Each row below holds a small network's activations on one input, seen along a few directions.
Each table varies a few parts of the input and shows all the possible inputs, shuffled.
Descriptions start from the smaller parts, as in this example, which fits no table here: line(6) and (point or line(9) or (values(3) and ring(5))).
Shared parts are said once, and a part with two or three values counts as separate values.
In the rows, 128 means zero.

Other details of the inputs shift rows strongly along two fixed directions, in all tables alike. That doesn't count.
These rows show it; all are for the same input, with only those details redrawn:
[ 72 133 182 220 210 112 116 148 133 178 146 121 141  81]
[129 126  44 131 116 172 132 106 145 137  69 151 143 177]
[130 126  42 131 115 173 133 106 146 138  67 152 142 178]
[ 66 136 194 247 228 110 114 160 137 191 146 124 139  67]
[102 125 115 139 146 132 124 112 129 138 122 125 146 140]
[ 92 112 158  36 111  84 118  72  92  82 192  76 159 149]

Table:
row 1: [106 123 203 228 212 114 101 173 125 178 154 140 132  58]
row 2: [151 127 200  27  90  80 149 111  95  83 184  94 134 115]
row 3: [177 150  65 105  86 175 159 149 155 137  58 179 114 151]
row 4: [152 116  62 129 102 163 133 144 132 144  73 175 121 164]
row 5: [133 109 184  37  66  86 113 115  79  73 179  62  82 131]
row 6: [133 147  74 145 124 169 139 128 141 138  76 176 127 149]
row 7: [135 109  32 132 107 173 125 113 143 135  76 158 147 169]
row 8: [174 132  76 141  68 173 137 151 150 124  74 143  64 173]
row 9: [113 118 179  24  99  77 127  99  81  87 185  95 134 150]
row 10: [150 116  51 144  92 177 117 123 148 120  61 126  83 160]
row 11: [179 126  51 125 107 172 141 111 155 130  74 162 128 155]
row 12: [155 124  53 152  88 177 127 123 166 116  76 132  83 178]
row 13: [ 91 155 188 200 197 119 129 163 144 160 146 136 126  73]
row 14: [168 120  73 112  86 172 138 150 123 148  67 183 109 164]
row 15: [106 115 174  25 106  88 120  82  87  85 183  94 140 150]
row 16: [124 142 193 201 185 104 145 170 144 162 138 131 130  64]
row 17: [110 130 183  38 117  79 130  96 115  79 197  91 149 109]
row 18: [127 109 147  46 108  82 126  68 108  75 203  71 164 127]
row 19: [138 142 216 216 191 105 135 185 129 186 151 141 106  49]
row 20: [103 118 159 218 196 121 103 153 131 165 149 127 152  77]
row 21: [113 163 204 189 178 117 140 189 130 169 141 146 106  71]
row 22: [128 123 190  14  86  86 131 108  73  94 178 104 121 149]
row 23: [150 148  51 123  96 169 149 136 137 130  65 182 122 170]
row 24: [136 128 198 195 173 120 116 189 111 176 141 152 114  74]
row 25: [115 135 203 244 214 110 101 170 138 184 151 143 130  50]
row 26: [151 115 162  32  92  78 136  94  99  78 192  91 138 132]
row 27: [ 93 113 156  37 111  86 119  72  93  83 189  77 159 150]
row 28: [137 140 218 219 186 104 113 190 120 186 151 149 112  53]
row 29: [106 107 145  71  86  90 113  79 120  59 203  42 118 153]
row 30: [ 94 132 153  36 109  88 129  79 109  66 200  73 163 136]
row 31: [100  98 146  59  90  86 102  79  99  61 192  33 119 135]
row 32: [167 133  68 129 112 170 152 118 162 127  66 158 138 146]
row 33: [181 129  64 137 101 159 126 137 142 137  77 171 127 155]
row 34: [107  99 175  36 106  84 111  94  84  88 195  98 144 134]
row 35: [154 124  55 162 125 163 115 115 152 139  88 151 152 143]
row 36: [140 138  36 123 110 170 145 110 173 122  76 149 154 152]
row 37: [104 124 182 220 168 109 108 178 129 156 135  98  77  75]
row 38: [110 139 187  41 109  76 137 115  99  79 198  92 137 126]
row 39: [161 145  57 113  98 162 154 139 162 128  69 168 128 152]
row 40: [163 126  55 150  77 168 134 139 161 117  75 135  77 181]
row 41: [130 129 112 140 139 131 143 109 152 122 121 116 160 115]
row 42: [ 74 148 165 215 198 115 124 147 134 161 149 132 146  78]
row 43: [161 153  74 113  88 172 152 145 126 137  67 186 110 163]
row 44: [172 118  63 133 105 167 126 145 132 137  76 172 128 159]
Question: Changing only one part turns row 36 into row 3. The same change can be made to row 42. Which row results?
Answer: row 43
Question: What do these inputs look like to the network?
Answer: line(4) and (values(2) or ring(9))
Question: Start at row 28 and move only the line(4) part, one step at a time. The first step leads to row 33. Which rows follow, in order?
Answer: row 25, row 35
Question: Change only the values(2) part in row 31. List by row number the other rows that result.
Answer: row 29
Question: List by row number the other rows that have the line(4) part in common with row 11.
Answer: row 1, row 6, row 10, row 12, row 13, row 15, row 17, row 25, row 32, row 34

Table:
row 45: [112 136 107 151 142 139 120 132 138 139 113 139 135 127]
row 46: [162 135  83 125 108 161 150 136 147 145  72 162 121 153]
row 47: [145 133  59 144 115 161 135 120 162 126  84 148 132 142]
row 48: [118 127 149  74 119 101 134  98 115  96 160  93 152 126]
row 49: [ 99 124 155 100 138 101 118 108 119 108 167 107 141 126]
row 50: [162 115 134  98 125 119 121 128 105 132 141 154 158 125]
row 51: [131 135 184  87 121  91 125 122 107 101 173 102 123 109]
row 52: [134 130  57 123 114 165 129 107 136 129  80 153 134 163]
row 53: [125 125 182 179 163 119 120 157 132 158 139 125 107  90]
row 54: [108 138 151 187 169 120 132 141 150 144 147 125 137  87]
row 55: [153 134 125  68  92 123 144 116 117 102 125 121 130 143]
row 56: [ 94 127 151 183 164 115 111 145 125 149 146 114 129 107]
row 57: [154 119  81 122  99 166 129 136 140 131  79 156 107 161]
row 58: [155 128 113 121 102 133 130 131 124 118 115 123 110 143]
row 59: [121 119 158 190 192 115 111 143 126 171 145 154 174  82]
row 60: [116 129 187  87 124  94 129 127 106 107 180 114 126 121]
row 61: [152 122 128  94  99 131 126 122 120 107 126 117 114 137]
row 62: [103 108 150  84 124 106 113 101 113 100 168  94 139 136]
row 63: [151 132  83 122 107 160 147 142 142 140  73 167 121 157]
row 64: [150 140  85 144 113 168 141 139 134 146  78 171 116 150]
row 65: [105 142 149 230 198 134 122 154 158 180 115 143 128  86]
row 66: [ 90 139 163 194 186 122 123 141 128 161 143 133 138  94]
row 67: [163 140  84 135 108 164 145 135 149 140  83 165 116 155]
row 68: [120 130 167  70 110  98 132 129 101 109 160 113 133 124]
row 69: [151 118 123  91  89 115 131 123 119  99 145 108 112 139]
row 70: [108 129 160 198 177 126 115 142 140 151 133 113 128  87]
row 71: [ 90 122 165 183 171 108 113 134 116 151 153 110 129 102]
row 72: [146 148 134 162 138 141 138 151 139 142 112 146 117 114]
row 73: [101 127 151 101 135 108 127 108 121 108 166 112 145 133]
row 74: [105 133 158 176 171 112 136 144 145 147 142 119 141  81]
row 75: [123 127 168  91 121 102 124 128 112 111 160 120 120 124]
row 76: [144 118  63 128 111 165 126 108 150 130  84 137 130 162]
row 77: [ 95 136 146 209 191 132 132 159 149 175 114 145 136  96]
row 78: [ 92 124 156 213 189 132 111 147 131 172 125 129 126  89]
row 79: [112 128 136 224 172 128 122 154 153 160 126 123 122  90]
row 80: [142 143  74 157 128 166 139 122 155 134  85 149 137 145]
row 81: [132 123 133 150 133 142 121 144 120 147 109 142 107 122]
row 82: [167 123  74 135  99 165 134 140 149 129  82 148 106 141]
row 83: [127 125 141 161 134 128 123 148 115 149 121 135 107 122]
row 84: [ 99 127 148  94 133 103 127 116 112 114 158 106 150 124]
row 85: [142 123  62 152 116 161 129 116 151 139  84 139 126 164]
row 86: [122 134  89 104 112 144 129 112 130 113 120 133 143 156]
row 87: [137 126 161  72 106  98 142 124 114 100 163 106 130 114]
row 88: [119 131 144  89 123 104 122  97 119  96 160  97 144 125]
row 89: [154 117 116  73  82 121 130 110 116 102 134 114 114 164]
row 90: [119 120 171 107 122 108 114 140 106 119 158 110 115 114]
row 91: [152 122  81 138 102 157 132 142 137 136  84 154 105 163]
row 92: [115 121 181  96 113  88 115 133  94 110 179  97 116 121]
row 93: [105 132 156 161 169 115 134 133 139 152 138 121 143 103]
row 94: [128 121  71 131 114 161 119 121 137 129  91 136 130 154]
row 95: [152 131 122  93 100 123 134 126 129 105 135 127 117 127]
row 96: [143 138 133 148 135 135 131 143 139 146 112 146 112 121]
row 97: [100 121 152  72 126  99 130  96  99 106 165 100 152 130]
row 98: [120 134 170  83 113 102 127 129 103 107 171 116 128 124]
row 99: [115 112 149 105 124 105 117 107 125 100 169  89 137 112]
row 100: [113 117 112 134 127 127 120 118 129 124 130 118 130 148]
row 101: [133 126 100  71  99 131 135  86 131  98 137 118 146 165]
row 102: [142 134 110  86  95 134 126 128 119 112 118 140 120 148]
row 103: [149 133  84 122 108 160 146 136 128 145  73 165 122 150]
row 104: [133 128 139  82 106 118 127 117 104 113 138 129 120 136]
row 105: [138 119  94  83  91 127 126  91 122  91 131 100 136 163]
row 106: [149 140 123 150 126 138 142 149 144 133 120 145 116 115]
Question: What do these inputs look like to the network?
Answer: values(2) and (point or (line(5) and line(6)))
Question: Changing only the values(2) part turns row 48 into row 55. The same change can be made to row 86. Which row results?
Answer: row 98
Question: Changing only the values(2) part turns row 80 into row 72. The same change can be made to row 88. Which row results?
Answer: row 51
Question: Change only the line(6) part in row 103. List by row number the other rows that result.
Answer: row 46, row 55, row 63, row 68, row 87
Question: Change only the line(6) part in row 88. List by row number the other rows that result.
Answer: row 45, row 47, row 49, row 52, row 65

Table:
row 107: [106 144 146 166 163 125 131 145 128 158 123 146 136 119]
row 108: [124 139 138 161 137 141 140 150 131 150 107 138 102 121]
row 109: [112 145 151 162 160 132 143 143 132 155 119 143 130 106]
row 110: [153 145  78 135 117 159 142 135 152 127  88 154 138 135]
row 111: [124 145 152 156 160 127 142 149 144 151 119 146 131  97]
row 112: [131 117 172 101 116  89 126 121 115 101 184  93 124 111]
row 113: [117 119 141 170 146 128 110 149 118 152 123 135 114 108]
row 114: [161 110  82 139 108 159 122 132 134 141  81 141 117 151]
row 115: [153 133 102  89  85 136 134 126 132  96 121 121 117 144]
row 116: [136 139 141 147 134 132 138 153 142 142 112 138 103 113]
row 117: [154 116  79 137 125 159 129 124 138 146  81 152 145 145]
row 118: [135 124  83 136 110 162 124 140 132 137  89 158 112 163]
row 119: [ 94 116 145  90 112  99 119  91 120  84 171  64 124 138]
row 120: [153 126  95 103 107 132 141 113 139 113 125 136 145 140]
row 121: [138 135  86 126 104 153 133 133 129 134  89 148 110 169]
row 122: [103 115 172  97 142  92 110 114  93 117 179 109 148 107]
row 123: [157 113 105  13  70 113 126  65 107  66 161 106 157 170]
row 124: [104 132 142 164 163 132 122 147 127 156 128 153 139 117]
row 125: [ 62 132 197 180 194  86 116 126 135 140 186  80 143  74]
row 126: [143 114 154  88 107 105 113 106 112  95 172  99 123 131]
Question: What do these inputs look like to the network?
Answer: values(2) and (point or ring(9))
Question: Changing only the values(2) part turns row 107 into row 121. The same change can be made to row 122. Which row results?
Answer: row 113
